A small network was shown many inputs. Here are its activations along a few directions, one row for each input.
Each table varies a few parts of the input and shows all the possible inputs, shuffled.
Descriptions start from the smaller parts, as in this example, which fits no table here: values(2) and (point or ring(9) or (ring(5) and line(6))).
Shared parts are said once, and a part with two or three values counts as separate values.
(in the rows, 128 means zero)

Rows:
row 1: [163 181 121 157 161 147 102 140 138 176  62 140 118 158]
row 2: [130  84  98 124 128 148  68 117  88  45 239  60  96 145]
row 3: [174 168 132 154 174  89 166 184 121 193  73 209 145   6]
row 4: [193 204 151  96  92  18 181 191 136 219  48 184 137  55]
row 5: [147 177 140 152 160 140  99 147 155 171  61 133 122 159]
row 6: [ 58  37 123 114  65 166 120  85 141  56 223  91 113 203]
row 7: [ 39  70 132  93  95 169 138  76 102  48 206 124 128 129]
row 8: [103  44 116 127  78 138  89 107  90  41 233  62  98 222]
row 9: [183 157 106 136 121  69 203 119 119 231  53 150 151   7]
row 10: [114 163 162 144 161 133 124 152 175 167  63 142 147 170]
row 11: [123 161 131 140 160 151 151 136 183 170  62 150 150 180]
row 12: [110  91 126 101 141 167  95  81  88  21 212  91 130 101]
Describe the family of inputs behind these rows. -> values(3) or line(4) or ring(5)
A walk changes only the line(4) part. It starts at row 1 and steps to row 5. List the rest of the walk in order. -> row 10, row 11

Rows:
row 13: [190 186 128 156 150 123 163 122 137 220  42 142 156 102]
row 14: [161 112 127 101  68  92 122 140  53  78 212 135  88  45]
row 15: [101  67 129 110 100  96 176 115  84 100 208 145 152  26]
row 16: [ 97  83  93 106 103 154 134  65  71  73 213 113 112  35]
row 17: [138 156 128 121 150 127  88 142 143 128 131  94 124 153]
row 18: [196 157 122 165 152  90 144 174 148 207  54 145 130  90]
row 19: [128 115 126 137 176 156  73 136 132  66 159 107 128 178]
row 20: [112 125 114 154 179 182  89 137 132  87 140 110 112 208]
row 21: [ 74  96 128 136 111 151 109 117 141 117 131 105 118 235]
row 22: [ 99 100 143 149 131 173 101 107 171 114 113 104 129 205]
row 23: [137 190 160  95 120  93 184 143 161 176  51 178 153  85]
row 24: [150 178 147 118 141  86 155 169 157 175  48 172 134  81]
row 25: [ 82 101 119 117  82 140 125  99 134 124 162 114 127 221]
Describe the family of inputs behind these rows. -> values(3) or line(4) or line(6)
A walk changes only the line(6) part. It starts at row 25 and steps to row 21. List the rest of the walk in order. -> row 22, row 20, row 19, row 17

Rows:
row 26: [142 137 123 126 119 109 135 117 104 139 121 126 132  81]
row 27: [121 135 135 126 109 120 167 126 163 168  95 154 142 132]
row 28: [ 69  59 110 146 128 208  77  74 126  54 206  64 111 237]
row 29: [150 165 137 137 152 128 118 151 153 157  78 134 122 153]
row 30: [106  65 129  94  59 102  98 126 102  52 236  79  92 187]
row 31: [124 111 122 128 111 102 166 126 110 143 135 151 141  76]
row 32: [ 60  88 130 105 141 191 110  84 113  38 202 123 127 109]
row 33: [126 151 139 123 117 123 146 131 148 166  86 143 141 142]
row 34: [173 142 120 149 171 117 104 156 118 123 125 123 118  98]
row 35: [136 164 138 130 127 131 131 138 146 159  85 134 134 152]
row 36: [154 149 125 128 134 117 123 128  99 132 126 125 134  96]
row 37: [108 124 138 126 105 116 173 135 155 169  95 162 143 132]
row 38: [152 157 138 149 173 132 106 166 164 149  78 134 129 151]
row 39: [136 124 123 117 120 105 156 118 114 144 133 145 138  74]
row 40: [162 150 111 137 155 120 109 142 105 127 119 122 115 100]
Describe the family of inputs behind these rows. -> values(3) or (values(2) and line(6))
Which other rows does row 40 become when the values(2) part takes its other values? List them by row number. -> row 29

Rows:
row 41: [120 124 145 104 120 121 158 124 112  98 148 169 137  10]
row 42: [131  81 112 133  89 125 105 102 104  97 189  92 113 147]
row 43: [ 88 112 156 122 104 139 135 115 172 129 114 111 148 215]
row 44: [119 166 122 124 121 128 170 113 144 192  74 172 144 121]
row 45: [172 117 121 130  93  84 144 125  91 154 148 125 128  67]
row 46: [ 85  68 101 125 119 146 140 104 103  91 194 116 126 123]
row 47: [173 150 121  97  99  75 126 149  86 134 140 116 106  76]
row 48: [139 103 117 129 122 100 183 116  86 134 150 150 153  46]
row 49: [161 158 140 139 127  84 131 193 149 168  77 158 121 141]
row 50: [110 155 145 115 110  89 170 140 167 192  74 151 148 134]
row 51: [110 137 124 159 180 192  84 113 137 117 110  99 117 165]
row 52: [ 71  89 133  97 123 163 115 106 119  53 195 139 122  95]
row 53: [145 113 123 107  95 113  91 117  95  67 178  83 103 159]
row 54: [ 82 127 124 127 114 180 133  98 153 141 116 132 131 199]
row 55: [157 164 128 158 181 143 115 124 132 161  60 140 133  84]
row 56: [128 125 149 143 133 126 100 165 152 113 126 121 114 228]
row 57: [174 173 118 143 187 124 115 161 151 159  81 135 133 104]
row 58: [139 144 124 150 187 170  87 139 153 103 128  95 127 189]
The inputs of row 54 and row 44 match in every part but one. If row 56 is changed in the same way as row 54 into row 44, which row does it become? -> row 49
Describe the family of inputs behind these rows. -> values(2) and (line(4) or ring(5))
Which other rows does row 48 become when the values(2) part takes its other values? List them by row number. -> row 46

Rows:
row 59: [140 166 117 134 192 137  95 166 169 132  98 120 119 131]
row 60: [150 141 154 137 136 111 129 137 149 145  92 120 153 176]
row 61: [156 165 123 134 154 149 114 149 162 138  97 126 115 148]
row 62: [115 128 152 138 116 122 125 129 152 150  89 150 139 174]
row 63: [101 111 132 114  89 116 176 100 127 154 116 161 142  73]
row 64: [170 145 124 131 126 112 135 137 105 146 130 103 116  67]
row 65: [ 83 139 133 128 126 150 162 103 140 161  81 152 148 173]
row 66: [154 134 122 118 114  99 151 143 112 135 130 147 125  82]
row 67: [148 152 109 136 172 111 112 157  89 133 134 118 112  61]
row 68: [130 117 128 135  95  99 153 133  95 160 140 167 135 102]
row 69: [ 97  66 127 130 117 183  88  95 148  48 200  84 123 216]
row 70: [ 91  72 115  99  98 148  97  89  87  35 230  87 109 133]
The inputs of row 70 and row 69 match in every part but one. If row 68 is changed in the same way as row 70 into row 69, which row does it become? -> row 62
Describe the family of inputs behind these rows. -> values(2) and (point or line(5))
Which other rows does row 66 become when the values(2) part takes its other values? List them by row number. -> row 60
